A small network was shown many inputs. Here are its activations along a few directions, one row for each input.
In each table, some parts of the input vary, and every possible input appears once, in random order.
A made-up example of a description, with smaller parts first: one of 2 separate values, together with either a single point or one of 11 places along a line or (one of 6 places along a line, together with one of 8 places around a ring).
Shared parts are said once, and a part with two or three values counts as separate values.

Other details of the inputs vary at random and push rows far along two fixed directions, the same in every table; ignore that.

Table:
row 1: [  7  23 -21  12  31  24 -27 -30 -44  69  36 -16]
row 2: [ 33 -39 -19  -1  23  14 -12  -3  16 -21  25 -45]
row 3: [-13  57  23  13   9  16 -17 -33 -46  76  55  21]
row 4: [ 24  19 -26 -10  22 -17   0 -23   1  16  42   2]
row 5: [ 16 -44 -26  18  25  35 -28   9  11 -40  12   0]
row 6: [ 55 -64 -47  17  68  30 -30   5  24 -69  -2 -31]
row 7: [ 29  10  10  -3  21  13 -18 -16  -2  11  46 -19]
row 8: [  8  43  18 -18  20  17 -23 -24  -8  56  50  -2]
row 9: [ 14  24 -11  -1  58 -10 -22 -18 -29  47  38   3]
row 10: [-22 -14  26  11 -49   8   9  18   8   8 -29  -4]
row 11: [-51 -21  48 -18 -47 -41  32  22  25 -20 -62  15]
row 12: [ 43  -4 -45  24  31  47 -19 -14  18 -29  41 -21]
row 13: [ -8   8 -19  19  -6  14   1 -10  -3 -11  -1  20]
row 14: [ 31  18 -19  27  39  43 -50  -3 -10  23  22   4]
row 15: [  2  29  -4   4  13  14   2  18  -2 -10 -19  12]
row 16: [ 23   7  11 -10   4 -10 -20  14  12  14   6 -16]
row 17: [ 19  11 -34   9  42   6   3 -23  -9   5  18  25]
row 18: [ -9  45  10 -12  45 -15 -12  -9 -38  72  49  34]
row 19: [-59  15  36  -6 -45  -7  23  -4 -35  61  10  35]
row 20: [ 16  32 -20   1  39  -9  -2 -11  -1   9  26  10]
row 21: [ 30  41   9  -8  21  20 -30 -11 -13  63  45 -12]
row 22: [ 59 -54 -21  14  39  14 -26  36  55 -74 -21 -42]
row 23: [  1  24  -1  -3  50  10 -16  -8 -35  45  34  37]
row 24: [ 19  12   4  14  49  11 -20 -11 -16   2  17  14]
row 25: [-61  20  70 -25 -69 -66  37   3 -20  36 -26  27]
row 26: [ 10 -11 -13 -10  15 -23 -10  -3 -12  18   1 -34]
row 27: [ 31 -27 -27  -4  -1   7  17 -12  27 -30  21 -21]
row 28: [   0  -77   -1   -9  -67  -14   48   26   62 -103  -53  -35]
row 29: [ 33  43 -12 -13  17  20 -13 -16  -5  18  46 -12]
row 30: [-61  41  50 -36 -83 -63  51   9 -15  30 -38  29]
row 31: [-43 -28  51  -6 -48 -53  40  22  10 -30 -56  13]
row 32: [  0  80   2  -9  34 -12  -5 -14 -29  56  33  25]
row 33: [-48 -44   9   3 -61 -22  21   4 -20  -5 -75   6]
row 34: [-41  19  21 -15 -13 -50  20  -9 -46  66 -29  13]
row 35: [-45  -3  36  13 -44 -12  12  -1 -19   2 -29  31]
row 36: [-37  30  20  -3 -25 -19  35   8 -15   7 -38  35]
row 37: [ 51 -18 -53  32  37  62 -42  21  35 -79   2 -30]
row 38: [ 61 -52 -38  -2  57  18 -38  18  41 -61  42 -42]
row 39: [  7  27 -11  11  -9  37 -11   7   1  -3  12  -9]
row 40: [  4  18  -1 -12  25 -21 -16 -14 -22  46  37  -8]
row 41: [-72  13  31  -3 -89 -31  66 -17 -24  43 -26  43]
row 42: [  -1  -80   17  -16  -43  -20   12   38   75 -103  -58  -38]
row 43: [  2 -53  -4  -7 -22  -9  16   8  11 -18 -28 -50]
row 44: [-49   2  39  -2 -51   3  15  -2   3  18 -21  13]
row 45: [  3 -87 -15  18 -22  17   9  18  36 -72 -30 -42]
row 46: [ 46 -37 -38  27  54  61 -56   1  40 -65  14 -24]
row 47: [-27  32  30 -31 -55 -35  23  21   2   6 -29   7]
row 48: [ 23 -92 -31   8   8   0   2  20  24 -85 -70 -37]
row 49: [  -2  -90  -17    1  -36  -36   52   29   64 -112  -68  -16]
row 50: [-67 -31  29   0 -68 -28  32   4 -20   6 -59  27]
row 51: [ -6  19 -14  17  -6  21  -5   0  -5 -13  -6  14]
row 52: [ 13   8 -39  21  21  22 -10 -28 -10   5  26  22]
row 53: [ 13  28 -23  10  41   9  -1 -15 -10   7  16  22]
row 54: [-18  -2  10 -19 -43 -42  32   6  16 -18 -19   4]
row 55: [ 37  42 -12 -14  14  29 -21  -2   1  11  37 -20]
row 56: [  0  42  10  -1  48  17 -25 -17 -19  43  19  29]
row 57: [ 19  30 -20  14  10  38 -13 -10  -5   3  32  -7]
row 58: [-46  60  38 -21 -37 -37  31  16 -20  42 -30  33]
row 59: [ 22   8  -3 -12  31  18 -19 -10  -9  33  63  -8]
row 60: [-16 -10  27   4 -19 -11  14  24   1   0 -53  19]
Each input here is: one of 6 places around a ring, together with either one of 4 places along a line or one of 6 places along a line.
Q: The inputs of row 49 and row 27 match in every part but the place on the ring of 6. If row 31 is changed in the same way as row 49 into row 27, which row does it become?
A: row 7
Q: The inputs of row 10 and row 16 match in every part but the place on the ring of 6. If row 1 is changed in the same way as row 10 into row 16, which row does it become?
A: row 26
Q: Which other rows does row 9 become when the place on the ring of 6 takes its other values? List them by row number.
A: row 2, row 6, row 40, row 45, row 50
Q: A walk changes only the place on the ring of 6. It starts at row 56 and steps to row 11. List the rest of the walk in order.
A: row 42, row 8, row 44, row 46

Table:
row 61: [ 19  29 -10  -2  11  12 -30 -23 -22  34  36 -15]
row 62: [  2  39 -20   2  33  27 -18  -2 -15  19  26  28]
row 63: [-13 -44 -25  -2   7 -42  31   1   5 -33 -49  17]
row 64: [-34  13  27   6 -23  -2  18 -17 -32  46   6  34]
row 65: [ 20  26 -22 -10  32  31 -35 -12 -11  39  65 -12]
row 66: [-37  63  53 -37 -44 -38  30   1 -27  73 -10  33]
row 67: [-13  -9  30 -16 -39 -32  33  14  23 -25 -15   6]
row 68: [  2 -41   5   3 -14   2 -10  -2  31 -37 -11 -30]
row 69: [  6  16   2  18  34  28 -22 -29 -18  35  24   4]
row 70: [ 43   9 -36  28  59  51 -41 -22 -10   3  33 -30]
row 71: [ 19  38 -22  23  55  22 -31 -19 -10  22  38  27]
row 72: [ 23 -36  13  -9 -11 -11  10  16  47 -67 -22 -22]
row 73: [-42  12  45 -26 -50 -39  45   9   7   1 -13  19]
row 74: [-43  63  18   5 -17 -14   8 -15 -39  48 -20  41]
row 75: [ 26  19 -19   6  25  19 -36 -21  -7  16  34 -33]
row 76: [-47  43  28  -8 -54 -31  18 -14 -36  73   4  15]
row 77: [ 56  33 -23  -5  56  20 -27   3  16  15  52 -20]
row 78: [ 15 -32  -2 -20 -15   0  19  36  47 -63 -14 -27]
row 79: [ 22  77   7 -15  26  -4 -14 -22 -30  57  45   5]
row 80: [ 16 -35 -16  17  24  37 -10  -5  12 -33  20 -11]
row 81: [-48   8  29   5 -32 -19  21  -1  -2  -3 -48  37]
row 82: [ 18  26 -26  17  39  41 -21 -21 -30  27  50  -4]
row 83: [ 32 -59 -23  32  24  35 -12   4  33 -55   1 -26]
row 84: [-13 -25 -16  11 -20   6  15  21  21 -71 -35   3]
row 85: [-21 -45  10   2  14 -40  -1  32  -5 -33 -53  12]
row 86: [-36  63  47 -32 -31 -33  25  -1 -19  69  -9  22]
row 87: [ 52  33 -24   3  44  11 -20  -3  11  -1  46 -25]
row 88: [ 65 -22 -35   2  30  17 -13  17  42 -74  22 -44]
row 89: [  3 -14  14 -22 -33 -17  27  30  30 -31 -20  -8]
row 90: [-39  12  21  -5 -41 -12  21  13  -7   5 -52  39]
row 91: [-16  60  12   3  22  23 -16 -27 -50  98  28  23]
row 92: [ 26   0 -22  13  31  42 -20  -4 -11  18  32  -1]
row 93: [ 35 -28 -44  25  22  27 -15  15  27 -80  -9 -11]
row 94: [-16 -62  20 -15  -4 -48  -6  24  -2 -15 -35 -22]
row 95: [  7 -62   4  17 -13  19   5   5  25 -56 -33 -14]
row 96: [-29 -18  27 -19 -62 -16  15  11   5   7 -35  -2]
row 97: [ 34  43 -33  19  53  31 -39 -18 -18   5  26  11]
row 98: [-64  47  34 -21 -64 -30  26 -14 -45  71  10  23]
row 99: [ 40 -50 -35  25  27  46 -17  16  30 -43   0 -31]
row 100: [-36  27  42 -21 -54 -42  39   8  -1   9 -39   1]
row 101: [ 20  -9 -34  27  17  17 -11  11  19 -49 -13  -4]
row 102: [ 23 -28 -15  -2   4  21 -24   7  28 -24   0 -39]
row 103: [ -7 -22   1 -32  -1 -66  47  -1  10  -2 -27  -4]
row 104: [-33  -2  12   2 -29  -5  15  17  10 -18 -57  20]
row 105: [  1 -45  -9   1 -44  -5   9  15  22 -51 -16 -30]
row 106: [ 11  18  -4   6  18   7 -25 -23  -6  39  49  -4]
row 107: [-44  -5  30 -21 -72 -25  27  12  -7  27 -21  12]
row 108: [-49  10  34   0 -43 -24  25  -1 -10   2 -48  48]
row 109: [-26 -30  22  -7 -53 -20  18   3  11 -13 -11   1]
row 110: [ 32  34 -35  12  53  36 -34  -4 -10  13  37  21]
row 111: [ 16 -30 -15   1  -9  11 -12  14  27 -16   4 -29]
row 112: [ 31  42   5  -7  46   4 -22 -19   5  21  43  -8]
row 113: [-26 -14  22   0 -38   7  19   7 -10  14 -37  11]
row 114: [  1 -64 -22 -18  -2 -45  22 -10  10 -19 -24 -24]
row 115: [ 23  25 -31  17  43  28 -26   2   1   7  17  15]
row 116: [-32 -52  28  -1   0 -36   9  20 -27   5 -45   2]
row 117: [ 40 -44 -39  34  24  39 -15   6  21 -51   1 -38]
row 118: [-11 -67 -17  -2  -1 -33  37  -7  -5 -16 -43  -4]
row 119: [  7 -54 -15  20 -24  18  14  16  16 -59 -27 -21]
row 120: [-19  65   8   7  18   0  -8 -26 -41  61  32  59]
row 121: [ 23 -37 -32  19  31  30 -15  10  37 -82   0  -3]
row 122: [-12  56  11   8   5  14  -8 -32 -59  79  23  22]
row 123: [-23 -28  29  -9 -50 -19  11  -2  11 -11 -24  -3]
row 124: [ -2 -40  28 -23  10 -58  12  36  13 -26 -36 -18]
row 125: [ 29  47 -14 -12  34   9 -11  -7  -6  13  54 -12]
row 126: [ 25  13 -28  10  49  53 -28  -9 -15  25  50  -4]
row 127: [-26   7  40 -14 -42 -41  37  10  17   3 -19  11]
row 128: [-10  36   7  -9  10   6 -17 -29 -25  56  60  11]
Q: The inputs of row 112 and row 69 match in every part but one. If row 100 is changed in the same way as row 112 into row 69, which row does it become?
A: row 70
Q: The inputs of row 109 and row 64 match in every part but one. If row 98 is changed in the same way as row 109 into row 64, which row does it become?
A: row 82
Q: What is each input in this table made of?
A: one of 4 places along a line, together with either one of 2 separate values or (one of 3 separate values, together with one of 5 places along a line)
Q: Which other rows does row 118 become when the choice among 2 separate values takes its other values? List them by row number.
A: row 116
Q: Which other rows does row 64 become when the choice among 3 separate values takes its other values? List them by row number.
A: row 92, row 119
Q: A walk changes only the place on the line of 4. It starts at row 101 and steps to row 117. List the rest of the walk in order.
A: row 76, row 87

Table:
row 129: [ 52  14 -23  -1  49  28 -30 -10  10   5  55 -25]
row 130: [-32  38  37 -20 -34 -32  14   6 -18  44 -11  18]
row 131: [  7 -53 -13  15 -11  27   3  17  29 -64 -16 -11]
row 132: [ 22  25 -26  16  32  29 -19 -13  -7  -3  23   1]
row 133: [ 22  67  -7 -10  34  -2 -20 -20 -22  51  53   7]
row 134: [ 10  -5 -12  14  10  27 -17   0   6 -12  -5  -3]
row 135: [  9  13   1 -15  41 -23 -10 -10 -21  35  20   5]
row 136: [ 50  10 -26  -3  44  26 -25  -2  17  -1  47 -24]
row 137: [-48   1  33   3 -46  -9  16   0 -18  20 -28  28]
row 138: [ 54 -52 -31   5  25  16 -18   7  48 -78  18 -48]
row 139: [  3  31  -8  12  14  19 -11 -24 -19  25  22  14]
row 140: [-21 -59  14 -19 -30 -48  36  25  24 -51 -59  -7]
row 141: [ 11  -8 -12  13   7  31  -6   0   6 -16   4  -1]
row 142: [ 33 -26 -33  22  29  35 -24  -8  18 -46  18 -15]
row 143: [-20 -63  -3  11 -19 -22  26  23  18 -60 -67   7]
row 144: [-38  10  41 -20 -53 -36  30  14  -2  14 -35   4]
row 145: [  4  16  -5  12  13  23 -16  -1  -9   4   1   4]
row 146: [  0  21  -9  12  48  -1 -16 -17 -35  43  15  28]
row 147: [ 22  -2   1  -4  18   5 -22  -3   7   1  27 -18]
row 148: [ 34 -52 -40  25  19  35 -17   5  41 -80  -2 -28]
row 149: [ 11  12  -8 -16  39 -25  -3  -9 -12  23  15   6]
row 150: [-37   5  40 -20 -55 -34  28  11   1  18 -33   5]
row 151: [ 10   8 -11 -13  23  -8 -15 -21 -36  62  33 -19]
row 152: [ 23  26 -28  16  32  27 -23  -9  -5  -5  22   6]
row 153: [-49 -18  25  -1 -69  -9  42  19   6 -15 -55  21]
row 154: [-61 -27  21   1 -63 -30  38   1 -35  32 -53  14]
row 155: [-25 -68   9  15 -18 -20  23  21  16 -55 -66   3]
row 156: [ -4  -3   9 -12 -15  -8   9   6  11   2  11  -8]
row 157: [-56  37  28  -4 -54 -20  32 -11 -30  45 -25  41]
row 158: [-29  17  26 -19 -47 -34  32  -2  -1  19 -17   7]
row 159: [ -6 -42   7  -9 -38 -22  24  15  37 -53 -26 -24]
row 160: [ 45 -19 -20   2  38  19 -34   2  27 -29  30 -39]
row 161: [-50 -12  30   1 -63 -17  28  23   2 -18 -65  22]
row 162: [ -9 -12  -4   7 -20  14  10  19  12 -32 -25   9]
row 163: [  9 -42 -20  16  -3  29  -4  14  29 -54 -10 -13]
row 164: [ 24   8 -33  14  64  11 -21 -14 -18  15  19  17]
row 165: [ 48  11 -15   1  47  21 -38 -10   7   6  43 -28]
row 166: [ 31  46 -14  -6  37   6 -17 -17  -9  28  48 -10]
row 167: [-58  68  38  -3 -25 -11   5 -24 -57  99   9  51]
row 168: [ 24   2  -8  -8   9   4  -5  15  19 -17  14 -14]
row 169: [  5  50  10 -14  21   2 -13 -20 -28  68  61  12]
row 170: [-21  64  17   6   9  12 -15 -29 -47  82  25  34]
row 171: [ -6  45  16 -16  43 -27 -13 -24 -44  78  36  18]
row 172: [  9 -42   1  -8 -29  -7  22  32  42 -65 -30 -30]
row 173: [ 54 -51 -29   4  18  15 -11   9  53 -81   4 -51]
row 174: [-62  11  35  -6 -69 -16  45  13 -14  14 -48  34]
Q: The inputs of row 169 and row 131 match in every part but one. If row 173 is changed in the same way as row 169 into row 131, which row does it become?
A: row 139
Q: The inputs of row 172 and row 174 match in every part but one. If row 129 is changed in the same way as row 172 into row 174, which row does it become?
A: row 141
Q: What is each input in this table made of?
A: one of 2 separate values, together with either a single point or one of 4 places along a line or (one of 3 separate values, together with one of 6 places along a line)
Q: Which other rows does row 132 become when the choice among 3 separate values takes its other values? List them by row number.
A: row 145, row 174
Q: Which other rows does row 148 become when the choice among 2 separate values takes its other values? List them by row number.
A: row 159
Q: A walk changes only the place on the line of 4. It starts at row 149 and steps to row 140. List the rest of the walk in order.
A: row 135, row 171
